These are the activations of a small neural network, seen along a few directions. Each row is one input.
Each table varies a few parts of the input and shows all the possible inputs, shuffled.
Descriptions start from the smaller parts, as in this example, which fits no table here: values(2) and (point or line(9) or (line(4) and ring(5))).
Shared parts are said once, and a part with two or three values counts as separate values.
(in the rows, 128 means zero)

Other details of the inputs vary at random and push rows far along two fixed directions, the same in every table; ignore that.

A family of inputs:
r1: [143 160 175 159  33 142  49 113 122 102  65 172 244]
r2: [122 143 138 123 133 128 138 123 142 112 102 116 104]
r3: [126 150 125 119 131 132 161 121 127 122 118 113 131]
r4: [120 115 135 126 121 124 119 143 120 153 163 143 123]
r5: [132 138 122 126 150 137 148 111 143 118 111 125 132]
r6: [132  94 130 124 127 113  96 132 124 152 138 128 117]
r7: [123 117 110 132 129 131  98 154 113 153 144 144 120]
r8: [123 144 115 123 128 129 160 119 136 118 115 113 131]
r9: [132 103 125 134 136 123 108 123 121 153 154 145 129]
r10: [133 130 126 124 140 137 137 139 136 102 102 105 119]
r11: [137 127 131 124 143 133 140 131 140 117  95 103 123]
r12: [145 145 194 153  22 134  51 105 131  82  74 159 217]
r13: [140 104 134 134 116 109 114 154 128 146 149 133 111]
r14: [120 107 114 123 125 110 116 143 123 138 159 145 128]
r15: [118 150 128 117 146 139 150 130 125 110 120 119 131]
r16: [124 114 135 122 116 118 122 142 122 152 160 148 123]
r17: [123 112 121 126 116 122 119 128 106 154 161 136 129]
r18: [118 147 125 116 143 142 149 123 121 108 117 123 128]
r19: [132 109 126 130 126  99 105 149 116 135 150 135 113]
r20: [132 147 120 120 134 137 151 112 136 117 122 110 129]
r21: [123 155 123 129 134 155 140 138 136 131  98 124 115]
r22: [123 113 124 119 126 114 116 145 114 142 161 146 130]
r23: [125 146 132 114 145 129 156 122 132 123 111 122 136]
r24: [122 136 127 129 149 142 149 113 130 122 106 122 130]
r25: [132 107 124 120 132 114 110 127 126 152 159 141 132]
r26: [119 141 133 131 137 151 152 119 134 117 113 125 117]
r27: [134 142 119 124 148 141 144 119 134 102 117 127 124]
r28: [132 107 118 138 122 126 113 123 116 152 161 136 125]
r29: [126 102 129 126 130 100  99 131 124 150 140 134 114]
r30: [135 106 127 132 123 127 113 131 128 146 160 150 114]
r31: [131 135 126 124 129 135 138 118 133 117 101  96 114]
r32: [139 106 115 135 121 121 115 124 118 149 161 138 123]
r33: [123 147 127 124 148 126 148 119 145 120 114 117 134]
r34: [137 131 124 130 128 136 145 130 135 115 102  95 121]
r35: [127 118 107 136 116 132 105 147 114 167 143 134 123]
r36: [133 143 116 131 136 140 153 110 137 116 118 117 128]
r37: [120 107 122 141 122 126 117 131 110 154 159 132 130]
r38: [130 106 125 133 122 127 115 131 133 147 162 151 118]
r39: [120 151 122 123 145 130 144 127 141 104 121 119 130]
r40: [124 115 124 128 118 119 120 135 110 156 163 132 133]
r41: [119 140 123 129 146 146 145 122 126 106 113 123 126]
r42: [132 147 139 128 132 122 147 132 138 112 105 115 107]
r43: [142 102 119 135 117 104 117 147 119 150 151 119 117]
r44: [124 115 118 134 118 110 116 132 126 151 165 130 129]
r45: [139 152 186 148  38 133  67  96 113  91  84 171 245]
r46: [122 147 133 118 149 135 153 122 129 125 113 118 136]
r47: [127 134 128 118 140 136 130 127 134 104 101 107 113]
r48: [127 147 121 115 145 137 143 121 137 103 122 121 128]
r49: [119 103 129 136 137 123 113 132 115 156 152 141 133]
r50: [122 142 128 120 142 123 132 125 134 101 103 114 112]
r51: [126 142 125 126 131 122 140 117 133 115 103 103 112]
r52: [116 143 137 132 140 151 153 123 134 118 115 123 121]
r53: [115 142 127 130 149 146 146 126 125 108 115 121 130]
r54: [136 146 127 130 130 117 148 125 129 115 106 103 116]
r55: [138 102 122 130 135 119 110 125 123 150 154 147 127]
r56: [127 142 123 128 149 146 142 118 131 105 116 124 125]
r57: [128 148 132 117 135 142 149 119 145 114 121 122 120]
r58: [135 143 133 125 144 114 144 125 134 116  99 112 119]
r59: [135  95 134 132 115 122 107 151 131 145 145 129 110]
r60: [143  99 128 131 128 101 111 147 124 151 143 130 123]
r61: [121 116 130 132 120 115 114 139 135 148 164 143 121]
r62: [122 139 121 118 143 126 156 120 141 120 108 121 134]
r63: [120 111 133 124 118 128 118 135 115 151 160 147 120]
r64: [129 107 130 135 124 131 112 130 126 149 160 148 115]
r65: [120 144 127 121 130 134 158 127 145 115 114 126 122]
r66: [123 141 121 133 135 145 154 112 125 120 113 113 126]
r67: [129 105 115 131 132 122 108 134 125 137 162 148 125]
r68: [138 139 126 125 140 124 144 141 134 102 106 109 120]
Description of these inputs: values(4) and (point or ring(5) or ring(11)).
The inputs of r56 and r64 match in every part but the values(4) part. If r39 is changed in the same way as r56 into r64, which row does it become? -> r61
The inputs of r43 and r60 match in every part but the values(4) part. If r44 is changed in the same way as r43 into r60, which row does it become? -> r33
Which other rows does r27 become when the values(4) part takes its other values? List them by row number. -> r30, r32, r55
Which other rows does r31 become when the ring(5) part takes its other values? List them by row number. -> r34, r43, r51, r54

A family of inputs:
r69: [127  72 108 129 119  80  82 119 104 191 237 179 148]
r70: [139 154 158 129  60 131 107 120 137  94  97 119 162]
r71: [128 177 169 145  44 124  92 117 127  70  66 122 201]
r72: [128 138  96 103 217 129 176 121 165 127 100  94  66]
r73: [110 154 119 114 157 172 179 126 135 153 115 112  90]
r74: [120 166 106 113 172 183 188 127 147  83 104 106  78]
r75: [150 115  96 132 146 107 140 127 126 151 133 104 104]
r76: [145 132 163 139  97 108  85  97 125  97  91 147 172]
r77: [126 133  96 125 155 112 167 163 121 151 136  98  75]
r78: [163 176 182 161  14 134  90 117 134  76  69 142 223]
r79: [137 174 179 125  96 139 134 113 144  68  66 128 152]
r80: [134 142 136 143 104 159  95 122 113  74  99 143 190]
r81: [138  52 162 149  86  86  53 138 110 167 189 173 128]
r82: [130  73 157 163  56 130  47 123 101 196 179 187 174]
r83: [118  66 112 122 124  85  90 148  92 187 235 173 157]
r84: [109 121  99 114 186 153 160 139 111 176 134 107 103]
r85: [124 131 126 106 187 122 163 137 124 111 102  96  97]
r86: [101 143 110 114 152 115 166 135 122 139 172 140 120]
r87: [115 150  89 114 210 164 193 104 135 160 107  89  77]
r88: [143 149 131 152 103 155  88  95 127  78 102 145 180]
r89: [155 155 151 154  85 137 145 107 144  92  76 108 161]
r90: [116 120 110 117 176 127 192 113 140 145 181 121  95]
r91: [103  81 120 143 103 116  67 163  88 221 201 174 125]
r92: [112 126 132 118 155 105 136 151 119 133 135 124  84]
r93: [140 157 171 137 108 146 130 102 170  76  57 132 163]
r94: [113  70 105 145 107 115  55 171  91 169 216 182 111]
r95: [131 126 142 116 125 127 118 146 155 129 122 143 112]
r96: [124 129 114 102 188 129 157 145 146 119  95 107 105]
r97: [109 129 112 110 180 116 146 163 147 144 132 121  72]
r98: [142 112 102 125 150 112 147 155 114 147 130  99 114]
r99: [108 158 102  90 189 143 227 121 148 123 150 110  78]
r100: [130  50 112 126 102  80  57 164  93 185 199 135 129]
r101: [128 126 117 118 149 133 173 116 147 120 113  79  80]
r102: [143 164 137 131  94 128 124  85 140  76  59  99 169]
r103: [141 159 160 158  83 177 112  92 140  54  80 143 185]
The inputs of r92 and r85 match in every part but one. If r94 is changed in the same way as r92 into r85, which row does it become? -> r80
Describe the family of inputs behind these rows. -> ring(5) and (values(3) or line(4))
Which other rows does r70 become when the line(4) part takes its other values? List them by row number. -> r78, r79, r95
Which other rows does r99 become when the values(3) part takes its other values? List them by row number. -> r73, r74
